A small network was shown many inputs. Here are its activations along a few directions, one row for each input.
Each table varies a few parts of the input and shows all the possible inputs, shuffled.
A made-up example of a description, with smaller parts first: one of 5 places around a ring, together with either a single point or one of 9 places along a line or (one of 3 separate values, together with one of 6 places along a line).
Shared parts are said once, and a part with two or three values counts as separate values.

Other details of the inputs vary at random and push rows far along three fixed directions, the same in every table; ignore that.

Rows:
x1: [-32  28 -15   7 -14  17  11 -22 -16  -5  10]
x2: [-18  22 -24   5 -25  11   0 -17 -15   8  17]
x3: [ 14 -26  -6   1  16  -5   7 -12 -11  17  12]
x4: [ 10 -18   9   0  17   1  11  12  -3   5  15]
x5: [  8 -27  13   4  11  -5  -3   5 -14   3   8]
x6: [  3 -24   0   1  17  -7   6  15   1  12  12]
x7: [-27  14 -11   0 -22  21 -15  39 -23  -5  33]
x8: [ -4   0  18  -4 -13  -5 -25  36  24 -15 -15]
x9: [ 13   7  -5  -4  -2   0 -18 -22  23   3 -38]
x10: [ 15  12   1  -6  -9 -12  -9   3  40  -5 -27]
x11: [ -7  17  -8   7  -1   7   2 -30   6   4 -10]
x12: [ 22  15   3 -16 -10  -6 -10   1  28  -9 -30]
x13: [ 14   2   5  -7 -12  -5 -30  -7  28  -8 -29]
x14: [ 14 -21   5  -3  14   0   6  15 -10   9   8]
x15: [  1 -27  11   3  21   4  -1   8  -5   7   8]
x16: [  8 -25   5  -2  17   4   5  12   0  11  14]
x17: [  5 -17   7   0  17 -12  16  14  -3   5  12]
x18: [ 10   7   3  -2  -3   0  -8 -25  31   3 -35]
x19: [  8 -23  14   0  12  -9   7   3 -17  -9   7]
x20: [  6 -21  -5   7  21  -9  20  -7  -4  20   9]
x21: [ -3  22 -22   6   1   3  18 -56  -8   7 -21]
x22: [ -6  -2  14  -5 -10  -4 -30  36  25 -14 -14]
x23: [  7 -23  12   3  17   0   0  10 -15   6   2]
x24: [-31  14   1   9 -24  13 -17  28 -30 -16  34]
x25: [ 14   3  14 -12 -20  -5 -24  33  19 -19  -4]
x26: [ 11 -16   3  -1  23  -2  24 -11  -7  13  12]
x27: [-31  18  -3  -3 -22  19   4  35 -19 -17  36]
x28: [-20  26 -15  -2 -31   8   1   4 -15 -14  19]
x29: [ -6  19 -18   1  -6  -6  18 -25  10   2  -9]
x30: [ -7  20 -15   7   4   5  15 -54   2  12 -14]
x31: [-35  29 -17  12 -12   5   7 -18 -14   3  10]
x32: [ 15   6   8 -13 -15  -8 -12  11  15 -12  -8]
x33: [  0 -19   5   7  25 -13  23 -13 -11   5   0]
x34: [ 12   7  13 -18 -16  -1 -13  37  16 -25 -13]
x35: [-27  26  -8   5 -25   9 -10  -1 -21 -11  17]
x36: [  0 -20  12   9  21 -10   6  10  -6   4   6]
x37: [  8 -17  14   0  20  -3   5   9 -18   0   3]
x38: [ 24  13   2 -11  -9  -4 -14   2  30  -7 -30]
x39: [  0  19 -19  10   4   4   7 -48  -5  12 -17]
x40: [ 10 -22   0   3  21   2  19  -9  -5  19  11]
Each input here is: one of 2 separate values, together with one of 4 places along a line, together with one of 5 places along a line.
Question: The inputs of x22 and x33 match in every part but the place on the line of 5. If x3 is changed in the same way as x22 into x33, which row does it become?
Answer: x28
Question: The inputs of x7 and x34 match in every part but the place on the line of 5. If x6 is changed in the same way as x7 into x34, which row does it become?
Answer: x29
Question: Which other rows does x35 become when the place on the line of 4 takes its other values? List them by row number.
Answer: x30, x31, x37
Question: A walk changes only the place on the line of 4. It starts at x19 and steps to x21. List the rest of the walk in order.
Answer: x1, x33
Question: Which other rows does x40 become when the choice among 2 separate values takes its other values? List them by row number.
Answer: x18
